These are the activations of a small network on made-up records, seen along a few directions, one row for each record.
Here are examples, each followed by its value of one field, Boneg.
The largest differences between rows may come from other fields.
In the rows, 500 means zero.
Random noise pushes rows far along 10 fixed directions. That doesn't count. These rows show it; they differ only by the noise:
[733 572 507 775 490 415 545 331 472 339 611 480 475 452 565 437 578 519
 595 478 560 702 427 543 438 435]
[480 412 511 375 494 442 507 504 439 697 539 553 525 512 468 572 460 402
 454 418 520 515 445 437 692 710]
[586 450 595 573 455 465 524 410 475 538 566 474 404 634 508 477 494 346
 415 421 539 691 499 480 623 636]
[493 545 520 482 484 425 253 484 417 515 456 440 470 647 443 464 504 370
 211 513 450 361 551 496 704 638]
[601 552 530 393 616 403 445 411 493 565 375 547 621 381 450 488 508 577
 635 524 461 443 424 482 497 506]
[646 559 412 523 573 342 497 285 443 546 512 584 565 360 430 556 527 568
 584 485 477 491 358 481 551 513]
[691 361 540 366 487 350 398 625 612 415 483 559 646 363 405 483 478 612
 661 527 507 345 534 530 645 626]
[496 487 688 455 533 610 432 449 484 405 373 424 377 701 439 349 481 325
 440 476 452 684 624 534 355 522]
[469 544 589 384 509 486 368 552 709 351 299 604 461 521 551 536 371 513
 473 355 591 431 575 487 447 468]
[688 438 501 543 510 390 552 455 735 218 414 612 472 412 445 575 493 701
 702 421 573 534 525 493 413 407]
[678 527 382 560 477 277 502 371 571 378 639 708 497 309 516 638 430 541
 582 314 656 587 343 460 585 602]
[254 415 479 533 387 670 587 626 526 574 489 509 424 624 628 618 447 441
 362 351 572 444 586 503 502 444]

[622 555 359 712 481 415 505 356 386 405 687 489 466 474 476 503 586 486
 438 556 491 555 442 522 557 494] -> g10
[418 523 422 375 639 455 473 531 506 395 439 557 474 455 405 555 506 543
 511 515 487 504 490 466 400 528] -> g8
[702 489 788 429 435 431 343 508 606 600 505 427 583 527 601 266 411 367
 530 540 511 523 544 586 710 631] -> g11
[450 467 502 425 494 581 546 526 551 554 482 538 542 431 513 493 418 494
 576 504 464 454 541 576 423 448] -> g9
[423 455 544 545 473 603 620 437 424 742 563 428 510 577 560 455 476 392
 439 569 416 532 514 563 575 488] -> g7
[510 703 472 555 705 441 601 214 447 689 346 470 502 484 500 525 544 558
 498 610 398 541 369 458 461 366] -> g9
[400 437 546 436 491 549 569 601 590 627 387 469 528 543 547 552 493 548
 499 536 502 409 560 441 577 475] -> g4
[406 459 360 391 555 526 522 536 486 434 471 573 469 470 368 629 507 578
 519 473 467 473 497 439 402 517] -> g2
[475 589 618 637 608 585 744 475 435 804 478 382 632 448 756 455 604 577
 701 594 510 673 373 470 433 365] -> g8
[515 395 464 334 507 476 420 381 566 540 382 524 496 545 257 511 435 515
 431 619 310 256 597 564 642 479] -> g10
[437 452 405 669 313 569 501 387 388 608 665 452 390 673 497 540 516 363
 233 406 509 474 523 518 659 519] -> g7
[565 496 445 675 427 464 560 459 600 455 610 514 480 456 601 559 478 536
 489 477 553 495 487 556 566 443] -> g5
[380 380 579 445 413 676 497 691 440 346 630 486 412 570 488 412 435 279
 459 444 539 695 614 580 352 631] -> g4
[377 518 290 659 404 541 555 405 297 698 651 460 475 534 521 607 561 475
 305 478 441 386 417 483 636 436] -> g6
[456 509 292 399 588 403 494 298 519 394 475 626 433 394 274 622 445 580
 499 496 417 407 464 522 435 469] -> g11
[439 578 442 483 573 484 595 315 483 674 407 581 510 471 518 635 514 548
 517 391 526 533 373 388 462 422] -> g5
[486 445 333 509 612 453 638 336 481 447 466 524 439 502 269 634 571 646
 535 603 354 463 505 489 454 400] -> g3
[478 661 466 455 559 572 320 204 483 380 314 552 496 469 374 379 423 496
 481 508 348 371 536 645 213 227] -> g5
[422 408 633 400 498 619 581 383 628 569 355 496 385 685 421 491 395 436
 459 489 391 528 641 534 479 409] -> g3
[446 716 430 716 504 517 512 399 501 633 312 410 558 517 665 599 618 732
 434 518 505 296 416 424 489 189] -> g7
[470 655 464 706 436 487 635 354 674 574 527 594 497 383 804 623 411 604
 540 347 654 504 390 515 501 271] -> g11
[579 511 500 676 554 450 734 309 604 618 434 477 470 520 581 617 571 649
 578 567 476 525 463 480 602 343] -> g1
[450 266 306 410 450 426 556 808 535 392 537 544 526 456 348 715 600 756
 564 494 534 304 543 366 597 582] -> g6
[476 613 487 355 590 453 463 217 547 423 442 688 332 507 408 521 335 340
 438 375 513 732 435 482 371 560] -> g4
[584 545 450 591 463 369 508 309 624 640 500 526 485 502 519 570 412 515
 356 531 461 301 490 562 780 448] -> g9
[433 398 630 389 570 604 555 853 499 559 427 392 674 440 625 419 565 583
 703 661 495 448 579 533 473 528] -> g1
[574 298 459 560 409 562 538 586 491 338 641 454 512 507 373 432 553 548
 596 604 415 447 643 619 467 458] -> g3
[375 545 410 477 548 481 454 627 370 601 570 465 567 467 559 576 542 465
 390 564 506 429 451 465 610 607] -> g1
[647 435 440 584 446 437 430 353 334 326 707 489 405 530 275 402 553 371
 479 505 427 669 474 550 495 617] -> g8
[409 524 420 486 472 604 361 569 365 437 564 463 554 487 469 391 494 425
 417 603 417 349 588 622 428 466] -> g10
[469 532 369 379 639 481 638 429 413 646 521 606 610 289 463 575 500 583
 691 502 476 517 343 464 411 489] -> g2
[618 323 534 322 487 460 435 466 478 585 497 468 546 521 259 415 478 462
 528 620 327 389 554 544 669 626] -> g2
[475 630 498 608 557 543 602 430 444 727 413 434 575 490 648 537 610 616
 547 514 492 469 412 414 488 320] -> g6

Here are new rows. What is Boneg for each?
[566 519 539 339 539 406 472 181 570 634 389 608 377 601 355 534 353 372
 401 415 411 534 468 462 649 612] -> g2
[450 561 454 494 507 481 432 473 414 523 497 505 494 492 464 534 517 452
 405 513 480 440 464 483 516 525] -> g4
[467 496 559 475 361 549 464 474 699 376 544 653 414 474 579 516 264 363
 458 322 610 512 575 618 468 483] -> g4
[449 532 621 354 547 489 340 581 603 380 303 519 417 646 429 499 493 473
 414 415 532 512 583 388 478 563] -> g8
[434 387 530 496 372 681 713 581 612 491 626 597 553 325 655 475 358 484
 742 397 616 546 542 682 327 354] -> g4
[294 326 287 475 413 595 605 607 273 534 662 509 398 608 350 658 614 476
 367 389 507 587 470 366 485 652] -> g7
[517 408 560 567 423 548 553 639 567 484 616 459 529 483 607 467 477 479
 576 509 553 545 559 578 528 525] -> g8
[431 485 651 508 514 586 556 589 522 644 468 381 489 647 629 420 486 381
 398 571 489 536 575 530 598 521] -> g7
[463 560 481 635 512 514 587 511 399 703 600 415 593 472 650 500 532 496
 484 592 487 439 448 548 616 438] -> g3
[568 640 627 686 443 529 396 464 564 456 530 397 523 538 698 319 406 397
 416 578 500 426 582 691 553 347] -> g3
[440 681 623 437 584 582 262 489 457 560 267 359 572 597 541 321 501 443
 351 681 355 286 585 573 491 366] -> g10
